A small network was shown many inputs. Here are its activations along a few directions, one row for each input.
In each table, some parts of the input vary, and every possible input appears once, in random order.
Descriptions start from the smaller parts, as in this example, which fits no table here: values(2) and (point or ring(9) or (ring(5) and line(6))).
Shared parts are said once, and a part with two or three values counts as separate values.

Other details of the inputs shift rows strongly along two fixed directions, in all tables alike. That doesn't count.

A family of inputs:
R1: [-10  17  11 -13  14   3   1   5  -8   0  -3  12  20  -6]
R2: [-14   5   2  -9  -4  -6 -17 -11  -4   0   6 -12  -6   0]
R3: [-17   9   6 -23   9  -8 -41 -16 -11  -5   2 -10 -15   3]
R4: [ 6 -1 -2  0 14  7 15 14  4 -5 -8 13 19 -8]
R5: [-6 15  5 -5 19 -5  1 -2 -1 -5 -7  9 17 -7]
R6: [ 9  2 -4  6 13  3 13 12  4 -6 -8 15 15 -4]
R7: [ 9  0 -6  5 13  4 12  8  4 -4 -9 16 17 -4]
R8: [ -8   1   0  -7   1  -7 -21  -9  -1   0   0  -4 -16   4]
R9: [ 12   3  21  -1  28   4  -8   2  -6  -2 -21   4  12  -7]
R10: [ 17 -16 -15  21 -27   2  26   3  14   5   9  -6  -5   6]
R11: [ 3  7  0  1 10  2 21 10 -2 -2 -5  9 21 -5]
R12: [ 5  7 -2  8 10 -2 17  7  4 -6 -3 11 19 -6]
R13: [ -9   6   1  -9  -3  -8 -18 -13  -5  -2   6 -11  -7   1]
R14: [ -4 -16 -12  14 -36  -8  -8 -16   8  12  23 -27 -39  12]
R15: [ 5  1  4 -4  9 10 15 17 -1  2 -5 18 17 -5]
R16: [ 17 -23 -14  17 -23   7  27  13   9   6   6  -2 -10   6]
R17: [  8  10  21   1  24   1  -3  -2  -6  -2 -18   0  15 -10]
R18: [ 21 -21 -16  20 -23   6  22   8  15   4   5  -2  -9   8]
R19: [-11   5  -2  -4  -3  -9 -19 -16  -4  -1   4  -7  -7   4]
R20: [ 17 -22 -15  23 -17   6  25  10  16   8   9  -1 -12   3]
R21: [ 6  0  2 -1 11 10 17 13  0 -4 -8 17 17 -4]
R22: [-23  12  10 -25   5  -2 -38 -11 -16  -1   1  -6 -17   4]
R23: [-26  15  12 -21   2  -7 -34 -18 -15  -3   3 -10  -9   4]
R24: [ -6 -16  -8   7 -46  -2  -6 -10   0  13  21 -24 -38  13]
Each input here is: values(2) and (point or line(11)).
Changing only the values(2) part turns R23 into R21. The same change can be made to R24. Which row results?
> R22

A family of inputs:
R25: [ 16 -16 -10  13 -22  14  42  21   7   7   6   8  10   0]
R26: [  8 -18   7   7 -19   0 -12  -7  -2   7   2 -23 -29   6]
R27: [ -6  -7  -5   7 -24  -7  -5 -12   2   8  14 -17 -23   7]
R28: [-5 12 -2 -8 20  2  8  7  0 -8 -6 18 25 -7]
R29: [  9   8  20  -5  23   7  -1   6 -10  -5 -22  11  21  -7]
R30: [-10  -8  -4  -1 -29  -2  -5  -4  -2   9  17 -13 -24   9]
R31: [-22  19   4 -18  14 -13 -39 -20 -10  -8   0  -7  -7   2]
R32: [ -6  12  -1 -13  20   4   7  12  -3  -7  -5  20  22  -6]
R33: [ -9  -9  -4  -4 -31   1  -5  -4  -3   9  16 -13 -23   9]
R34: [-2 13 -3 -3 24 -1  8  5  1 -8 -8 16 24 -7]
R35: [-20  19   4 -16  15 -15 -39 -21  -9  -8   0  -9  -5   1]
R36: [-6 17  6 -5 20  1 11  5 -3 -4 -7 15 25 -9]
R37: [ -5  11  -1 -15  18   7   6  12  -4  -7  -6  20  22  -5]
R38: [  9   8  18  -1  31   4  -1   3  -4  -3 -19   8  20 -11]
R39: [ 15 -17 -19  17 -17   8  39  18  14   2   7  12   7   0]
R40: [ 15 -13 -11  20 -19   8  43  15  12   6   6   6  10  -2]
R41: [-20  13  15 -23  24  -6 -52 -14 -12  -1  -5  -3 -21   2]
R42: [-4 13 -3 -5 22  0  8  7  1 -8 -7 18 23 -6]
R43: [  6  12  -1   2  24  -4   8   1   4 -10 -10   9  27  -8]
R44: [-10  -8  -5   1 -29  -3  -6  -7   0   8  17 -14 -23   7]
R45: [ -7 -14 -11  -6 -29   2 -10  -2  -1   4  15 -11 -24  12]
R46: [ -4  -6  -4  10 -25  -8  -5 -13   2   6  13 -19 -22   8]
R47: [ 11   4  11  -5  24   6  -4   7  -6  -9 -22  14  18  -4]
R48: [  9 -20  -1   6 -16  -1 -16  -6   2   3   2 -20 -31   8]
R49: [ 24 -12  -9  28 -14   2  41   7  15   3   2  -3  13  -3]
R50: [-13  11  16 -19  23  -9 -52 -19 -11  -5  -9 -11 -15   0]
R51: [ 25 -20  -1  26  -7  13  36  20  14  12  -2   9  -3  -2]
R52: [ -1  -6  -4  11 -24  -9  -6 -15   3   6  12 -21 -20   6]
Changing only one part turns R33 into R37. The same change can be made to R38. Which row results?
> R50
What is each input in this table made of?
> values(2) and (line(4) or line(10))
Change only the line(4) part in R26. List by row number the other rows that result.
> R29, R38, R51
Change only the line(4) part in R50. List by row number the other rows that result.
> R41, R47, R48
